Each row below holds a small network's activations on one record, seen along a few directions.
Here are examples, each followed by its value of one field, DOR.
Other fields move the rows too, some of them a lot.
(in the rows, 500 means zero)
Random noise pushes rows far along 2 fixed directions. That doesn't count. These rows show it; they differ only by the noise:
[481 382 509 394 429 710 537 507 229 581 563 452 378 418 613 474 439 669
 543 587]
[776 744 503 711 649 492 574 604 648 499 431 312 556 469 688 704 550 489
 570 495]
[341 421 512 440 422 602 613 410 658 543 705 697 607 566 516 426 460 723
 465 481]
[386 461 511 474 448 585 612 429 674 536 679 662 610 560 532 456 471 698
 474 479]

[259 118 459 414 558 340 518 443 492 312 627 624 554 620 393 410 525 504
 281 404]  bovu
[621 651 538 601 596 577 611 514 653 570 475 418 498 493 603 512 536 518
 591 539]  zemog
[447 479 392 570 541 411 517 523 678 464 672 655 637 551 414 499 538 568
 454 433]  ras
[333 449 454 381 366 595 561 466 454 549 520 612 502 480 358 439 430 556
 499 597]  tavo
[595 733 569 570 586 587 502 548 335 574 435 355 493 393 588 582 482 465
 553 626]  kug
[608 701 498 619 504 432 490 517 654 397 372 381 497 416 451 599 607 533
 508 471]  muved
[630 701 476 577 536 375 520 503 760 504 434 418 613 468 667 657 492 402
 587 514]  nad
[463 459 469 685 541 312 523 476 821 332 512 688 639 589 391 423 550 408
 353 388]  boga
[586 418 483 517 602 522 408 541 174 439 390 392 385 451 497 519 439 438
 435 523]  bovu
[710 797 601 751 691 478 642 500 887 507 549 400 465 492 582 635 587 416
 561 456]  zemog
[499 475 373 536 491 454 441 515 482 503 571 543 490 579 482 486 558 484
 569 437]  ras
[630 556 492 584 612 525 417 639 347 542 352 295 392 452 580 610 625 311
 489 502]  feduf
[376 334 513 359 427 610 455 421 257 467 489 419 299 448 433 475 524 638
 582 499]  zaf
[488 467 381 527 534 418 483 478 581 458 455 534 509 560 506 510 475 459
 474 369]  begif
[351 226 552 488 507 503 436 539 312 398 513 566 412 541 431 419 495 571
 368 504]  sumem
[431 412 632 373 331 460 569 459 471 539 519 569 477 456 468 393 500 513
 501 429]  nen
[603 622 612 485 452 477 475 475 529 575 446 468 468 358 467 504 574 498
 562 485]  muved
[479 574 444 476 384 377 604 403 675 514 587 646 507 534 424 493 531 658
 607 583]  boga
[759 754 454 588 593 463 510 647 382 500 355 198 423 475 673 590 491 365
 641 525]  dafi
[134 288 490 273 329 628 480 404 549 556 678 779 532 644 351 360 473 614
 377 494]  feduf
[686 863 522 574 670 449 479 584 719 529 435 435 671 463 557 605 584 513
 594 473]  tav
[453 635 617 613 494 432 482 505 665 429 522 652 579 588 523 534 444 504
 564 480]  nen
[582 340 471 424 586 549 380 559 256 457 492 342 401 345 572 512 498 489
 446 551]  zaf
[537 813 475 647 560 422 555 513 840 513 485 476 708 514 541 555 536 431
 489 463]  kug
[551 635 485 378 494 603 406 533 408 570 446 412 474 416 528 436 512 549
 609 546]  tav
[511 417 542 256 261 730 538 433 370 565 511 554 387 359 453 427 480 665
 531 549]  zozi
[536 633 546 469 396 423 595 500 787 541 565 559 563 546 377 495 512 670
 592 615]  sumem
[612 505 462 624 519 456 513 435 521 450 477 416 606 427 433 480 537 445
 528 393]  guta
[520 501 398 507 563 526 485 548 287 524 429 456 445 385 559 595 524 456
 471 501]  tavo
[575 447 412 363 465 536 477 446 441 420 523 478 417 500 513 492 440 404
 424 535]  begif
[446 581 509 595 468 341 548 413 845 446 606 567 640 632 506 509 486 486
 388 375]  nad
[354 320 509 392 463 572 490 522 239 515 578 502 450 537 541 410 448 587
 489 492]  reso
[555 361 397 513 495 575 492 511 339 463 473 420 445 488 506 502 484 461
 520 427]  guta
[542 401 462 496 546 572 471 620 186 506 471 290 392 415 630 534 468 507
 487 536]  reso
[394 430 512 431 403 551 528 369 808 575 601 748 668 537 415 341 483 679
 447 514]  zozi
[528 612 452 333 479 485 606 455 640 504 629 521 547 580 561 421 453 490
 489 566]  dafi

Here are new rows. What is DOR for each?
[432 528 473 386 385 631 503 507 245 617 493 403 422 469 567 473 466 531
 526 601]  kug
[439 750 522 547 516 439 601 485 747 563 600 623 721 613 527 553 534 542
 489 467]  kug
[572 481 472 452 409 584 583 440 564 417 543 554 546 494 438 533 518 431
 501 350]  guta
[637 495 475 589 592 540 544 574 385 455 463 456 498 511 516 600 513 446
 553 431]  guta
[457 481 479 544 484 494 453 537 487 514 499 432 551 498 558 453 469 475
 565 450]  reso
[527 326 416 430 445 670 501 512 174 521 491 448 339 493 533 491 479 483
 587 472]  guta
[124  86 522 171 144 786 464 246 337 498 750 879 465 634 310 145 408 779
 355 589]  zozi
[573 395 525 518 625 415 434 557 509 371 451 382 563 505 531 581 578 410
 440 475]  zaf
[363 468 560 477 483 570 599 407 711 534 653 699 651 540 504 408 456 685
 488 461]  zemog
[613 492 546 626 673 494 395 592 422 381 391 361 506 456 505 563 553 433
 462 466]  zaf
[275 564 548 395 433 561 600 416 628 632 675 703 682 529 452 410 437 660
 447 552]  kug
[655 751 554 322 487 624 371 474 341 639 478 385 466 330 583 459 492 504
 791 709]  tav
[375 379 451 290 407 646 517 529 123 549 615 511 366 404 587 360 396 615
 531 548]  dafi
[304 321 443 485 379 466 460 350 657 574 688 723 667 529 407 486 488 512
 580 550]  ras
[629 636 498 813 734 364 578 500 912 333 508 566 787 562 436 615 563 375
 445 323]  guta
[369 252 504 499 523 421 469 569 475 420 513 583 509 552 465 441 528 570
 350 430]  sumem
[392 535 552 327 467 587 554 493 378 573 613 599 487 534 520 376 363 613
 568 545]  dafi
[414 289 435 456 470 581 512 460 484 493 547 589 561 419 428 363 445 497
 485 409]  guta
